[[118 124 122 129 137 124 151]
 [129 111 153 146 122 116 147]] -> 153, 151

[112 131 129 144 145 152] -> 152, 145

[[120 129 122 101 138 128 128]
 [106 120 120 125 125 143 118]] -> 143, 138

[[120 124 127 130]
 [113 149 140 124]
 [123 132 116 127]] -> 149, 140

[153 149 129 137 154] -> 154, 153

[122 150 140 108] -> 150, 140
---
[141 156 155 132 125 120] value 120
[130 135 145 128 124 106 126] value 126
[142 114 157 156 122 134] value 134
[124 130 125 153] value 153
[104 118  99 106 119 129] value 129
[120 153 107 131] value 131
[109 111 127 106] value 106
[125 150 137 130] value 130
---
Input: [100, 152, 113, 155, 126, 136]
Output: 155, 100
Input: [[139, 107, 131, 143, 121, 137, 132], [117, 125, 123, 126, 152, 118, 125]]
Output: 152, 107
Input: [[123, 116, 115, 103, 110, 125], [121, 146, 111, 128, 144, 120], [136, 121, 131, 154, 123, 116]]
Output: 154, 103
Input: [[107, 112, 103, 139], [141, 128, 154, 142], [130, 138, 123, 108]]
Output: 154, 103
Input: [[131, 155, 135, 122], [130, 157, 137, 128]]
Output: 157, 122
Input: [[120, 154, 105, 133], [136, 121, 137, 152]]
Output: 154, 105
Input: [107, 106, 124, 124, 108, 133, 120]
Output: 133, 106
---
[[142 112 121 139 133 137]
 [113 123 118 140 131 103]
 [149 138 125 107 137 140]] --> 149, 103

[101 120 118 125 134 118] --> 134, 101

[[133 139 146 136]
 [137 106 148 114]] --> 148, 106

[[121 131 150 129]
 [131 129 123 126]
 [117 131 138 130]] --> 150, 117

[119 115 139 145  99 151 112] --> 151, 99

[108 114 130 154 153 124 134] --> 154, 108

[147 126 113 149 116 135] --> 149, 113
---
[[130 122 120 117 109]
 [143 125 130 107 135]] ==> 125

[107 123 137 131] ==> 107

[128 157 126 117 115] ==> 157

[[127 137 134 121 146]
 [127 137 100 122 144]] ==> 137

[[126 124 135 117]
 [126 139 123 150]] ==> 126

[[143 127 110 134 122 132]
 [125 117 121 128 119 135]
 [158 124 104 110 132 127]] ==> 104

[[118 106 131 144 131 122]
 [105 141 125 144 130 106]
 [138 147 140 122 133 117]] ==> 140
---
133  157  135  115  141  117 result: 115
124  152  126  146 result: 152
110  140  135  102  155  124 result: 102
123  101  111  122  136  121 result: 122
136  124  133  121   99  128  126 result: 99
143  105  100  144  102  103  107 result: 102
119  132  152  117  125  111  151 result: 125
148  126  102  143  132 result: 102
134  132  113  100  101 result: 113
137  158  152  135  104  148  111 result: 104
---
[[127 128 129 127 129]
 [126 127 131 128 128]
 [132 102 117 125 124]] Out: 125

[[128 143 127 134 122 133 119]
 [132 122 131 116 135 124 107]
 [125 118 126 131 129 126 123]] Out: 126

[[126 118 124 157 142]
 [149 133 131 150 112]
 [111 120 126 125 147]] Out: 125

[[138 124 146 125 152 127 123]
 [135 132 154 140 120 137 134]
 [150 145 139 123 131 130 119]] Out: 130

[[138 128 153 125 116]
 [111 126 115 135 153]
 [119 135 126 121 138]] Out: 121

[[122 137 129 121]
 [139 131 100 139]
 [132 125 112 133]] Out: 112
---
[[127 119 104 114 155 101 140]
 [130 131 115 108 136 125 146]] 115

[142 135 121 106] 121

[134 123 130 100] 130

[103 133 151 117 136] 151

[[129 148 153 154 153 155]
 [129 127 128 128 153 154]] 128

[[141  98 143 111 136]
 [131 149 134 117 120]
 [122 122 120 127 129]] 120

[126 145 118 141 120 106] 118
---
[139 118 151 106 132 133 129] → 139
[115 118 139 130 105 123 129] → 115
[ 98 118 130 144] → 98
[130 134 113 131 102] → 130
[119 118 136 107] → 119
[124 143 126 140 139 156] → 124
[112 102 141 154] → 112
[150 131 138 135 133] → 150
[122  99 128 124] → 122
---
[[156 112 115 136]
 [124 146 122 111]
 [ 98 157 102 113]] → 157

[154 119 113 143 132 146 133] → 119

[153 109 135 104 136 126 154] → 109

[[136 128 138 122]
 [119 102 127 153]
 [137 135 110 143]] → 135

[154 150 122 151 115 144] → 150

[[138 124 143 117]
 [129 106 138 131]] → 106

[[126 131 107 118 128]
 [111 139 129 146 119]
 [147 107 138 116 142]] → 107

[[129 120 142 144 141 135 134]
 [137 143 129 134 136 130 127]
 [127 120 152 128 147 117 127]] → 120
---
[[152, 100, 153, 124, 130, 98, 138], [148, 108, 132, 154, 115, 127, 131], [133, 116, 143, 115, 134, 111, 133]] ==> 133
[[131, 109, 133, 149, 138, 102], [119, 106, 149, 112, 117, 154], [146, 150, 156, 154, 139, 123]] ==> 123
[[131, 106, 120, 127, 130, 108, 131], [146, 126, 137, 144, 143, 128, 141], [125, 132, 131, 137, 127, 132, 127]] ==> 127
[[122, 143, 135, 133, 136, 131], [126, 150, 129, 128, 128, 117], [135, 133, 128, 130, 132, 131]] ==> 131
[[129, 127, 130, 131], [129, 103, 142, 148], [125, 108, 140, 139]] ==> 139
[[129, 140, 137, 119, 126, 119], [124, 116, 119, 141, 134, 143], [100, 106, 116, 135, 134, 130]] ==> 130
[[107, 118, 123, 111, 131], [109, 112, 118, 113, 129], [99, 134, 147, 100, 134]] ==> 134
---
[151 139 139 122 128 138] 138, 151

[[146 137 134 114 128 130]
 [144 120 127 100 129 129]] 130, 144

[131 133 131 106] 106, 131

[[113 126 131 121 134 120]
 [144 133 132 131 104 137]
 [118 130 118 131 123 147]] 120, 118

[[116 116 115 117 109 118 118]
 [113 113 111 119 104 114 117]] 118, 113

[152 116 150 146 131 144] 144, 152

[130 131 140 128 130 106 122] 122, 130
---
[[108 125 120 147 110 142 108 132 120 104 130 138]
 [139 130 122 121 136 122 139 126 129 138 129 123]
 [101 120 154 132 120 133 103 138 134 118 124 133]
 [135 129 136 119 136 122 135 127 133 140 126 123]
 [139 130 129 119 136 122 138 126 131 140 127 123]
 [100 120 151 139 114 138 103 138 130 110 124 137]
 [102 122 136 145 111 141 103 135 124 105 127 138]] ==> 130

[[131 128 134 129 128 126 127 128 121 127 102 130 136 123]
 [126 130 131 132 127 131 126 128 121 126 113 128 133 120]
 [132 131 131 132 128 131 126 128 120 126 113 129 130 120]
 [128 132 130 132 129 127 125 129 119 126 113 129 129 121]
 [132 132 131 132 128 129 130 129 120 126 111 128 129 121]
 [126 129 130 130 126 121 126 129 120 127 109 128 135 123]
 [134 130 134 128 131 122 130 128 118 127  99 130 134 123]] ==> 136

[[117 126 129 124 135 122 126 130 128 130 136 135]
 [120 125 134 142 120 118 128 120 125 124 126 125]
 [130 134 135 134 124 136 127 125 139 124 128 138]
 [126 126 130 126 128 128 129 127 133 136 122 136]
 [126 123 121 123 122 126 128 131 140 125 125 125]
 [134 141 135 129 127 136 128 128 114 135 122 139]
 [143 129 114 125 123 132 126 130 129 132 127 130]
 [122 123 121 120 133 121 126 133 142 133 129 135]
 [140 122 135 136 131 126 129 125 134 143 141 134]
 [138 126 130 128 128 127 129 129 125 116 123 106]
 [116 125 127 126 115 127 128 130 119 130 114 138]
 [136 133 120 120 118 127 127 132 133 128 125 126]] ==> 136

[[123 131 132 130 133 124 132 128 129 125 133 115 129]
 [125 132 126 122 130 133 125 128 126 130 121 139 131]
 [131 128 122 122 124 136 122 128 126 132 118 149 129]
 [133 126 122 124 123 134 122 128 126 132 119 148 127]
 [136 121 127 134 121 125 128 128 130 128 132 125 124]
 [116 135 134 118 145 118 132 128 128 129 127 112 131]
 [123 133 127 120 133 132 125 128 126 130 121 137 131]
 [110 143 133 118 145 129 130 128 125 127 124 124 136]
 [130 124 130 133 127 122 131 128 130 126 134 117 126]
 [115 138 135 126 140 126 133 128 127 124 132 113 133]
 [113 139 133 116 146 123 131 128 126 128 124 119 134]] ==> 115

[[130 122 134 127 130 134 139 119 146 130 121 135 130]
 [127 127 119 129 126 142 129 121 136 122 101 132 136]
 [132 134 137 129 123 134 138 126 123 128 137 136 124]
 [119 131 132 126 134 133 126 117 130 121 139 131 123]
 [119 125 127 131 135 127 138 127 145 112 117 127 131]
 [136 129 124 126 125 126 132 129 140 143 126 119 131]
 [129 127 130 128 130 145 106 126 122 133 124 123 127]
 [127 121 122 126 128 137 132 125 128 124 115 128 132]] ==> 135
